A small network was shown many inputs. Here are its activations along a few directions, one row for each input.
In each table, some parts of the input vary, and every possible input appears once, in random order.
Descriptions start from the smaller parts, as in this example, which fits no table here: one of 6 places along a line, together with either a single point or one of 9 places around a ring or (one of 2 separate values, together with one of 5 places around a ring).
Shared parts are said once, and a part with two or three values counts as separate values.
In the rows, 128 means zero.

Other details of the inputs vary at random and push rows far along two fixed directions, the same in every table; ignore that.

Table:
x1: [111 136 133 102 126 166 194 145 133 111 156 159 183 151 167 174 107]
x2: [201 132  61 139  75 217  98 139 148  79 101 153 123 132 131  31 110]
x3: [116  98 155 164 141  52 105 103 117 153 122 106  96 115 103 136 142]
x4: [104 108 154 151 152  63  83 111 116 163 128  91  88 116 109 133 158]
x5: [ 82 156 189 103 173  29 174 108 100 171 128  90 107  96  91 197 160]
x6: [140 158 118 101 121 157 160 137 129 112 121 140 143 123 125 129 121]
x7: [125 101 142 158 132  83 109 113 124 140 122 119 109 121 114 127 130]
x8: [106 152 129  92 142 156 194 141 128 124 158 167 188 149 150 183  99]
x9: [ 75 140 169 109 174  72 141 120 112 170 152 106 126 124 123 188 149]
x10: [178  74  95 193  83 142  51 123 143 102  92 132  97 127 119  51 116]
x11: [121 185 124  67 142 166 208 141 126 120 147 153 173 132 139 166 114]
x12: [130 114 121 142 127 133  85 129 133 133 125 118 113 132 133 107 133]
x13: [164 156  86 107 107 194 148 138 136  99 126 155 145 134 132  89 115]
x14: [123 167 128  76 122 177 207 148 131 107 141 145 169 134 153 160 121]
x15: [142 135  95 117 119 185 156 137 137 108 150 172 173 154 148 123  98]
x16: [ 64 133 188 116 179  41 134 118 107 179 142  90 114 115 115 202 155]
x17: [103 159 124  82 148 175 166 150 133 128 160 151 177 152 160 169 111]
x18: [173  98  80 151  71 222  73 155 156  81 114 141 132 150 171  57 112]
x19: [136 134 139 134 131  89 122 112 119 137 110 104  93 105  98 114 147]
x20: [141  80 131 185 113  91  28 118 131 137  94  89  67 112 109  79 149]
x21: [154  73 126 198 109  77  53 102 128 134 100 106  72 114  99  73 140]
Each input here is: one of 3 separate values, together with either a single point or one of 6 places along a line.
- Changing only the choice among 3 separate values turns x6 into x10. The same change can be made to x2. Which row results? => x21
- Which other rows agree with x16 in the choice among 3 separate values? List them by row number. => x4, x9, x12, x17, x18, x20

Table:
x22: [186  92 109 174  57 152  71 138 144  82  61 111  87 105 116  56 128]
x23: [123 135 103 103 119 207 143 153 141 111 163 152 171 163 181 128 118]
x24: [149  95 150 173 109  63  91 105 124 130  90  82  59  94 100  89 153]
x25: [189  95  99 173  73 153  80 124 141  94  86 114  81 114 119  36 136]
x26: [118 102 171 167 143  14 127  89 105 157 115  95  79  97  81 141 158]
x27: [187 106  72 173  95 162  48 120 139 109  98 135  94 125 103  29 125]
x28: [106  78 155 179 144  51  75 103 120 162 131 102  93 125 111 133 151]
x29: [140 117  88 128 113 211 128 149 149 102 148 183 185 168 167 120  83]
x30: [141 157  95 104 133 177 142 138 133 120 135 165 162 141 125 122 100]
x31: [ 62 183 183  68 195  64 193 121 101 179 155 102 134 112 111 220 155]
x32: [176 103 106 163  85 141  95 117 135 103 100 110  83 115 120  51 149]
x33: [112 182 129  66 136 178 171 161 130 116 122 143 173 129 140 174 114]
x34: [142 158  93 104 133 177 144 135 131 119 141 164 162 142 127 120 105]
x35: [116 101 176 168 142   7 124  92 108 156 106  94  79  94  81 147 145]
x36: [121 127 117 107 108 207 132 170 147  95 128 152 176 153 175 152 100]
x37: [128 165 108  94 143 160 155 136 132 126 139 162 167 138 128 145  94]
x38: [128 125  98 119 124 196 142 146 143 111 161 177 187 167 167 137  94]
x39: [ 87 118 161 124 153  92 127 126 118 155 153 103 123 133 144 167 152]
x40: [ 84 150 177 103 168  53 214 111 105 157 149 130 149 117 107 213 132]
x41: [ 57 195 179  52 200  76 211 123 101 178 172 108 147 119 120 227 161]
x42: [110 165 142  93 155 115 145 130 122 145 131 115 126 118 122 154 132]
x43: [110 165 138  92 155 119 148 128 117 146 141 114 125 120 120 148 148]
x44: [141 119  90 128 112 208 125 150 153 101 144 182 185 167 170 123  74]
x45: [150  96 145 171 110  68  93 101 121 132  99  81  58  97  99  83 167]
x46: [131 111 111 134 112 176 102 145 142 116 137 135 140 150 162 109 119]
x47: [118  77 153 179 125  71  49 117 128 147 111  81  72 116 127 107 149]
x48: [145 140 108 117 116 160 183 127 127 107 141 162 160 139 134 126 113]
- Describe the family of inputs behind these rows. => one of 3 separate values, together with either a single point or (one of 2 separate values, together with one of 4 places along a line)
- Changing only the choice among 3 separate values turns x42 into x24. The same change can be made to x31. Which row results? => x25
- Which other rows agree with x39 in the choice among 3 separate values? List them by row number. => x23, x28, x29, x36, x38, x44, x46, x47
- Change only the choice among 2 separate values in x31. List by row number the other rows that result. => x30
